Read these off the row that follows.
1) Report the 2nd smallest entry.
2) Report the entry just right of -0.11.
3) Report the first entry from the right.
4) Report the 3rd entry from the right.
5) Report the 2nd entry from the right.
(-0.15, -0.11, 1.18, 5.64, 0.37, -0.57)
1) -0.15
2) 1.18
3) -0.57
4) 5.64
5) 0.37

Read these off the grid that follows.
1) Find the smallest entry in the last column.
2) Find the entry just left of -608.
3) Find the 2nd smallest entry.
4) Find the entry in the bottom-left corner.
array([[-215,  427,  865,  402],
       [ -11,  702,  901, -608]])
1) -608
2) 901
3) -215
4) -11

Questions about the table below.
1) Give the 1st entry in reading order.
2) Give the entry just left of the smallest entry.
3) Give the entry just right of -4.61.
4) Give the entry just left of -2.63.
5) Give the entry just right of -0.35.
6) Give the entry just right of 1.05.
[[-0.12  0.87  3.06  2.51 -0.64 -2.21 -4.27  0.57 -3.92  0.39  0.68 -0.41
  -0.44  2.55 -1.98  1.55]
 [-4.61  2.87  1.14 -0.65 -0.10  3.08 -3.49 -0.39 -0.42  2.23  1.04  0.87
  -3.36 -2.89  2.76  1.02]
 [-0.82 -2.09  2.23  0.61 -1.06 -1.76 -1.38 -0.12 -2.68 -2.70 -0.04  1.17
   1.21  0.34 -1.80  1.37]
 [ 2.49  2.66 -2.28  1.38 -2.00 -1.15 -1.18  0.33  0.88 -0.27 -3.44 -2.89
  -0.02  0.14  2.15  0.36]
 [ 0.48 -0.54 -0.54  0.58 -0.47  1.00  3.35  2.14  3.39  0.62  0.89  1.33
   0.63 -1.59 -1.03 -2.83]
 [-0.81 -4.77 -0.56 -1.27 -0.36  1.80 -1.21 -3.30  0.94  0.14 -3.71 -1.15
   3.81 -1.47  0.14  3.31]
 [-0.08 -1.46  0.01 -0.69  0.99 -0.77 -2.91 -1.02 -0.25  0.54 -2.59 -2.63
   1.36  1.27  0.72  1.26]
 [ 1.66 -2.39 -1.41 -0.41  4.42  0.61 -0.49 -2.19 -1.88  2.83 -0.16 -0.89
   4.76 -3.21  1.61 -2.93]
 [ 0.28  2.16 -3.45  0.74 -1.69 -2.53 -0.72 -0.98  0.37  0.12 -3.67 -0.19
  -0.25 -1.67  2.92  1.39]
 [-1.15  1.54  0.51  0.42 -1.66 -2.03 -1.07  1.02 -2.24  0.14  0.91  2.77
  -1.41  0.39 -1.16  0.70]
 [ 0.88 -0.19 -2.40 -0.94 -0.50  2.82  2.59 -0.31  1.05  0.14 -0.02  2.15
  -1.55 -0.35  0.15 -0.34]
 [ 0.65 -2.44 -2.68 -0.63  3.56  0.30  0.66 -1.78 -0.51  2.37  0.58  1.29
   5.13 -4.37  0.96 -3.19]]
1) -0.12
2) -0.81
3) 2.87
4) -2.59
5) 0.15
6) 0.14

Read these off the matrix that follows.
1) Which number is the third smallest entry?
2) Which number is the entry just left of 328?
3) Which number is the third entry on the diagonal from the top-right corner?
4) Which number is the second entry on the main diagonal?
5) Which number is the entry just left of 442?
6) Which number is the entry in the top-left corner?
7) Which number is the entry just left of the centre entry?
8) Which number is the second entry on the diagonal from the top-right corner?
-579,-14,392,142,-256,336,-366
-394,22,25,-27,62,-333,42
552,-122,-94,-216,-373,-353,-32
185,-81,24,-182,238,-319,-332
-134,-155,-148,-187,-366,274,-127
560,-7,337,-201,-476,-100,-285
-594,539,340,-84,363,-392,200
-148,-24,-34,-223,442,-513,257
-514,-103,368,-1,-71,328,-303
1) -514
2) -71
3) -373
4) 22
5) -223
6) -579
7) -148
8) -333

Read these off the array that follows. Rows and columns are numbered from 1.
1) Read off the entry in the top-left corner.
2) Read off the top-right entry.
3) Read off the smallest entry.
4) Read off the entry just left of -1.92.
5) Read off the entry in the bottom-left corner.
6) Read off the entry directly above -0.42.
7) Read off the entry in row 2 and column 2.
8) Read off the bottom entry of the column that holds the largest entry.
[[-1.83 -0.62 -5.36  3.60 -1.62 -1.77 -0.68]
 [-2.61  0.51 -3.17  2.25  1.48  1.84  1.66]
 [ 2.30 -4.20  5.24 -0.51 -4.28 -1.92 -0.63]
 [-0.39  5.62  0.20  0.72  0.30 -0.42  3.56]]
1) -1.83
2) -0.68
3) -5.36
4) -4.28
5) -0.39
6) -1.92
7) 0.51
8) 5.62
